Each row below holds a small network's activations on one input, seen along a few directions.
Each table varies a few parts of the input and shows all the possible inputs, shuffled.
Descriptions start from the smaller parts, as in this example, which fits no table here: ring(8) and (point or line(11) or (values(3) and line(6))).
Shared parts are said once, and a part with two or three values counts as separate values.
In the rows, 128 means zero.

Other details of the inputs vary at random and push rows far along two fixed directions, the same in every table; ignore that.
These rows show it; all are for the same input, with only those details redrawn:
[ 75 114 149 149 129 163 148 134 137 144 135]
[157 155  91 114 146  85 101 117 145 104 132]
[115 117 111 127 134 120 134 110 133 115 136]
[130 142 109 125 141 110 117 123 142 115 132]
[121 108 103 121 132 114 138 100 130 110 140]
[133 142 106 123 141 106 115 120 141 113 132]
[150 175 106 123 149  96  95 139 152 117 125]

Rows:
R1: [126 100 130 124 128  95 156  97  96 133 117]
R2: [ 88  33 146 128 103 129 170  69  71 136 151]
R3: [ 86  97 158 157 108 192 168 127 143 136 124]
R4: [ 47  73 200 173 121 188 204 150  90 172 109]
R5: [178 175 122 118 127 119  96 152 163 108  99]
R6: [144  32  87  99 102  64 155  28  68  85 151]
R7: [141 134 137 118 129 100 117 121 100 137 116]
R8: [ 98 102 154 141 110 185 170 133 140 141 118]
R9: [152 150 138 114 135  97 100 131 102 147 115]
R10: [148 153 131 131 122 137 125 146 160 116 103]
R11: [119 153 145 136 134 161  97 163 142 133 131]
R12: [156 163 107 123 142 109  93 146 154  97 119]
R13: [173 131 117 109 138  92 114 129  86 123 114]
R14: [ 45  46 179 163 109 152 194 100  89 151 132]
R15: [183 143 102 105 122 120 110 120 145 109 117]
R16: [142 132 110 117 129 123 105 126 135  97 133]
R17: [176 165 125 113 119 129  95 148 153 111 107]
R18: [129 102 138 127 128  98 129 103  97 139 135]
R19: [ 30  92 187 164 116 217 165 149 129 169 141]
R20: [136  81 120 121 125 105 164 102  77 113 116]
R21: [178 189 127 132 132 141  85 158 163 131 113]
R22: [159 124 118 107 134  83 121 103  96 138 122]
R23: [111 139 134 128 123 157 136 151 145 166 150]
R24: [146 130 129 121 140  87 136 110 102 144 116]
R25: [ 82  12 134 133  98 113 191  50  70 113 148]
R26: [167 141  81 100 132  96 103 113 127  97 146]
R27: [142 186 118 133 149 116 102 164 158 130 129]
R28: [174 115 100 111 144  72 144 105  87 116 111]
R29: [172 152 114 121 121 140  93 132 143 115 122]
R30: [157 178 106 115 139 105 111 153 156 145 138]
R31: [161 124 103 121 114 126 122 110 145  92 120]
R32: [164  76  82 101  96 126 138  67 118  81 138]
R33: [145 139 104 124 138 111 115 126 146  96 124]
R34: [121 108 103 121 132 114 138 100 130 110 140]
R35: [ 39 167 212 185 131 207 124 210 166 177 113]
R36: [175 177 135 120 148  93  95 165 108 132  97]
R37: [139 209 146 130 135 144  83 197 169 161 130]
R38: [ 93 140 152 147 132 161 137 159 142 144 137]
R39: [114 169 140 142 147 143 124 163 147 150 135]
R40: [100 139 143 139 125 149 107 148 141 127 131]
R41: [147 106 106 126 113 139 149  98 136 110 133]
R42: [163 161  92 111 144 106 101 130 139 119 143]
R43: [100 110 132 128 120 153 120 126 123 125 143]
R44: [166 204 161 140 161 112  90 196 122 163  90]
R45: [132 119 105 113 116 121 142 119 140 126 150]
R46: [125 105 113 122 126 143 130 111 125 111 141]
R47: [157 134 128 115 111 150 115 134 138 121 118]
R48: [ 91 102 136 125 108 172 151 134 127 163 160]
R49: [  9 144 228 197 128 232 153 205 160 188 116]
R50: [ 85 123 154 141 126 182 133 152 125 154 149]
R51: [141  61  98 112 122  62 158  52  84 107 141]
R52: [154 168 102 117 133 100 114 144 160 132 136]
R53: [122 175 174 145 141 120 108 168 123 162  97]
R54: [111  78 108 124 127 135 158  91 123 104 143]
- The inputs of R54 and R12 match in every part but one. If R41 is changed in the same way as R54 into R12, which row does it become? => R31
- The inputs of R38 and R50 match in every part but one. If R5 is changed in the same way as R38 into R50, which row does it become? => R47
- Describe the family of inputs behind these rows. => ring(6) and (values(3) or line(6))
- Which other rows does R52 become when the ring(6) part takes its other values? List them by row number. => R23, R30, R37, R45, R48
- Start at R18 and move only the ring(6) part, one step at a time. The first step leads to R51. Which rows follow, in order? => R14, R25, R6, R2
